A small network was shown many inputs. Here are its activations along a few directions, one row for each input.
In each table, some parts of the input vary, and every possible input appears once, in random order.
A made-up example of a description, with smaller parts first: one of 2 separate values, together with either a single point or one of 11 places around a ring or (one of 6 places along a line, together with one of 8 places around a ring).
Shared parts are said once, and a part with two or three values counts as separate values.
(in the rows, 128 means zero)

Other details of the inputs vary at random and push rows far along two fixed directions, the same in every table; ignore that.
These rows show it; all are for the same input, with only those details redrawn:
[123 102 103  70   5 159  38  83 107 215 126 176]
[173  77 129 132 137 116 146 117 112 121 153 156]
[ 94  96  62 149 188 184 113 164 106  80 132  95]
[174  77 129 132 137 117 146 116 112 121 153 156]
[122 102 103  70   6 159  38  83 107 214 127 175]
[122 102 103  70   6 159  38  83 108 215 126 175]
[175  77 130 132 137 116 146 116 113 120 154 156]
[123 102 104  70   5 158  38  82 108 215 127 176]

Rows:
x1: [173 162 205 135 114  61 194 105 152 122 108 186]
x2: [185  61 122 141 124 105 133 115 114 115 149 138]
x3: [137 160 165 139 142  80 163 124 152 124 101 166]
x4: [162 148 164 135 159  94 145 145 127 155 133 153]
x5: [116 113 112  65  15 163  35  99 102 216 136 199]
x6: [ 96 136 125 145 147 119 159 120 162  74  99  74]
x7: [ 59 161  85 162 173 138 123 161 148  79  78  75]
x8: [120 154 178 116 132  97 184 106 155 110 124 153]
x9: [164 140 163 123 112 140 173 128 113  97 165 162]
x10: [ 57 135  80 148 174 142 124 139 160  76  91  53]
x11: [ 72 140  86 136 205 166 121 160 133 112 128  58]
x12: [ 52 183  57 108   8 231  17 149  99 143  88 100]
x13: [178 139 165 146 133  98 145 148 122 147 148 114]
x14: [ 96 132  92 149 184 172 112 173 127 103 141  32]
x15: [ 48 202  67 100  25 246  21 157  97 149  91 129]
x16: [167 130 167 122 146 114 161 125 132 151 168 111]
x17: [104 123  71 165 191 181 102 195  94  81 116 129]
x18: [160 140 177 116 151 118 157 139 126 154 176 137]
x19: [141 152 166 146 111  78 171 114 152 105  97 133]
x20: [145 149 164 140 156  81 149 128 139 142 113 163]
x21: [186  86 128 156 125 100 131 139 101 117 134 160]
x22: [129 143 169 123 124  94 186  90 162 109 115 129]
x23: [ 85 148  86 160 194 149 108 184 123 107 110  62]
x24: [170 112 183 120 139  54 180  79 154 152 141 152]
x25: [ 66 123  79 150 190 142 113 145 146  91 103  49]
x26: [165 102 150 129 143  84 144 113 142 145 145 102]
x27: [146 131 165 112 162 100 153 127 134 155 158 145]
x28: [ 90 149  85 146 153 205 141 160 114  55 135  77]
x29: [173  77 129 132 138 117 145 116 113 121 153 156]
x30: [ 47 153  87 138 187 153 138 138 158  84  96  71]
x31: [ 96 177 107 155 199 180 115 204 113 111 130  84]
x32: [129 131 165 118 161  87 160 112 145 142 139 153]
x33: [184 120 182 144 127  37 166 103 143 147 121 157]
x34: [183 111 148 139  90 124 162 112 121  89 150 119]
x35: [121 143 166 117 147  86 173 107 158 125 127 157]
Q: The inputs of x17 and x2 match in every part but one. If x1 is changed in the same way as x17 into x2, which row does it become?
A: x6
Q: What is each input in this table made of?
A: one of 5 places around a ring, together with either one of 2 separate values or one of 5 places along a line
Q: Start at x31 and move only the place on the line of 5, one step at a time. The first step leads to x4. Which rows follow, in order?
A: x20, x3, x1
Q: Start at x22 and move only the place on the line of 5, one step at a time. The first step leads to x30. Which rows follow, in order?
A: x24, x11, x16
Q: Which other rows does x34 become when the choice among 2 separate values takes its other values? List them by row number.
A: x2
Q: Which other rows does x15 become when the place on the ring of 5 takes its other values? List them by row number.
A: x9, x12, x28, x34

Rows:
x36: [126 133 126 121 116 135 117 126 123 139 128 143]
x37: [121 117 120 120 116 126 113 120 128 140 124 136]
x38: [171 111 153 148 173  95 178 132 129 105 145 141]
x39: [125 120 124 117 112 132 119 118 128 139 133 127]
x40: [170 111 153 148 159 102 182 126 127  90 144 143]
x41: [129 131 128 119 108 139 121 123 124 133 133 136]
x42: [172 116 160 146 173 101 182 135 126 101 152 143]
x43: [124 130 124 121 111 134 115 125 124 134 124 145]
x44: [114 150 141 117 120 121 125 122 141 147 119 124]
x45: [129 127 125 118 107 138 117 122 126 139 131 130]
x46: [132 140 134 122 110 137 116 135 119 143 132 135]
x47: [128 123 122 121 105 136 118 119 126 133 124 133]
x48: [127 124 123 122 114 130 115 124 127 137 123 138]
x49: [ 42 137  47 147 182 196  80 176 123  90 102  58]
x50: [114 144 136 122 108 120 129 113 142 132 112 125]
x51: [133 138 130 124 104 139 120 131 121 132 131 132]
x52: [123 116 121 119 108 131 118 114 127 135 125 131]
x53: [170 100 147 150 163  93 174 123 131 100 143 126]
x54: [ 89 122  77 173 235 166 147 182 125  49 129  53]
x55: [130 120 123 123 121 123 112 122 127 148 128 127]
x56: [129 136 127 127 107 133 115 132 122 134 122 141]
x57: [121 121 121 118 120 128 113 121 126 146 127 134]
x58: [173 123 157 153 167  98 179 141 123 101 144 142]
x59: [133 135 128 127 100 137 121 127 121 127 124 136]
x60: [125 121 127 117 121 130 116 122 127 147 134 131]
x61: [114 148 138 119 112 122 128 118 142 137 119 121]
x62: [110 146 135 121 113 117 122 118 143 140 109 130]
x63: [130 121 126 120 120 128 111 124 127 151 133 122]
x64: [112 149 137 120 118 118 124 120 141 145 114 128]
x65: [127 129 128 118 116 137 114 128 125 147 132 132]
Q: What is each input in this table made of?
A: one of 5 places around a ring, together with either a single point or one of 5 places along a line
Q: The inputs of x36 and x43 match in every part but the place on the ring of 5. If x57 is changed in the same way as x36 into x43, which row does it become?
A: x37
Q: Start at x51 and move only the place on the line of 5, one step at a time. The first step leads to x41. Which rows follow, in order?
A: x45, x39, x54

Rows:
x66: [ 85 118  81 121 101 166  82 127 119 125 116 116]
x67: [127 115 116 144 146 129 131 148 125  96 117 136]
x68: [120 119 118 147 192 131 129 160 124 111 130 115]
x69: [115 153 111 134 112 159 108 145 122 129 117  87]
x70: [122 118 121 131 165 129 131 141 136 124 136 113]
x71: [110 136  99 109  89 185  85 131 102 147 135 145]
x72: [136 140 138  94  62 158  96 115 115 167 135 170]
x73: [ 94 149 120 139 176 130 121 161 129 121 120 116]
x74: [137 130 127 148 185 115 161 136 140 114 127 107]
x75: [187 116 169 136 120 101 156 130 125 124 157 129]
x76: [115 144 136 115  80 115 107 122 128 144 106 161]
x77: [ 93 129 105 100  89 155  87 111 135 146 116 113]
x78: [119 104 102 142 171 135 147 133 125  87 138  97]
x79: [125 134 145 139 164 104 171 127 143  91 133 113]
x80: [ 92 139 104 122 133 152 113 125 139 137 105  96]
x81: [136 132 130 131 133 116 149 106 141 118 119 114]
x82: [139 105 140 139 178 115 161 131 140 103 140 111]
x83: [166  99 138 117  75 100 119 105 115 153 130 180]
x84: [106 136 104 151 152 144 138 135 135  92 105 103]
x85: [168 103 158 136 124  93 161 109 138 111 138 153]
x86: [160 146 172 126 127 113 173 130 124 120 148 169]
x87: [150 129 168 136 121  83 167 110 141 112 132 153]
x88: [145 130 172 114 114  86 152 101 145 148 136 147]
x89: [ 78 170  86 120 112 204  89 147 114 131 106 116]
x90: [170 126 152 136 103  90 146 106 129 134 111 168]
x91: [181 111 153 116  68 110 120 110 114 162 157 142]
x92: [111 141 109 148 180 138 124 151 127 124 111 109]
x93: [125 108 105 149 191 132 127 156 112 113 138 116]
x94: [120 163 149  91  22 132  77 111 126 190 127 137]
x95: [129 104 111 141 178 126 139 140 123 117 146 110]
x96: [150 135 168 115 120  81 148 110 143 158 141 152]
x97: [ 81 115  86 109 113 167  82 125 123 147 123 102]
Q: What is each input in this table made of?
A: one of 4 places along a line, together with either one of 2 separate values or one of 6 places along a line
Q: The inputs of x76 and x90 match in every part but the place on the line of 4. If x94 is changed in the same way as x76 into x90, which row does it become?
A: x69
Q: Which other rows does x86 become when the choice among 2 separate values takes its other values? List them by row number.
A: x94
Q: Which other rows does x68 become when the place on the line of 6 takes its other values? List them by row number.
A: x67, x70, x77, x82, x85

Rows:
x98: [155  80 111 139 177 122 138 144 110 112 165 131]
x99: [ 76 173  88 134 116 171  84 158 121 115  89 117]
x100: [195  95 130 175 184 124 170 162  97  76 161 139]
x101: [104 115  90 111  98 194  71 150  92 142 141 143]
x102: [145 121 158 117 106  79 120 103 145 163 105 152]
x103: [ 97 151 135  93  73 118  82 107 136 201 128 148]
x104: [ 53 146  79 156 227 175 124 182 140  66 132  42]
x105: [105 155 124 109 110 143 111 117 129 176 113 133]
x106: [216  91 180 142 153  53 226  85 144 106 144 171]
x107: [187  75 143 102  69  96  93  98 112 196 146 168]
x108: [167 144 143 171 199 117 193 171 131  57 143  97]
x109: [122 144 128 112 119 149 123 115 142 150 124 112]
x110: [209 107 210 115 113  22 181  77 153 158 147 204]
x111: [ 44 169  73  91  81 192  44 115 137 176  78 122]
x112: [168 118 181  84   8  90 125  68 130 179 133 212]
x113: [157 132 138 153 136 121 165 135 120  86 137 114]
x114: [121 133 139  98  61 123  81 103 145 195 117 119]
x115: [ 92 177 102 141 130 162 103 168 113 123 110 108]
x116: [130 102  91 114 115 175  87 118 105 160 137 137]
x117: [118 146 145 120 119 151 133 143 131 125 137 123]
x118: [ 87 126 103 111  92 146  74 114 129 148 110  86]
x119: [101 131 112 154 191 161 163 165 123  49 139  87]
x120: [ 63 159 102 137 162 176 108 164 124  89 103 116]
x121: [ 74 117  83 134 126 147  88 131 135 118  94  92]
x122: [110 125 127  86  58 123  88  89 133 175 132 129]
x123: [210  82 198 119  96  28 189  66 149 146 155 194]
x124: [102 140 117 146 176 120 129 156 131 127 115  92]
x125: [160 108 139 169 230 112 218 131 133  53 147  91]
x126: [166 116 130 191 201 106 212 159 129  31 132 118]
x127: [105 160 139 116 115 145 117 143 121 142 128 142]
Q: The inputs of x116 and x100 match in every part but one. If x106 is changed in the same way as x116 into x100, which row does it become?
A: x126
Q: What is each input in this table made of?
A: one of 5 places along a line, together with either a single point or one of 5 places around a ring
Q: Which other rows does x121 become when the place on the ring of 5 takes its other values? List them by row number.
A: x102, x114, x118, x124
Q: Which other rows agree with x120 in the place on the line of 5? List them by row number.
A: x101, x112, x117, x119, x127
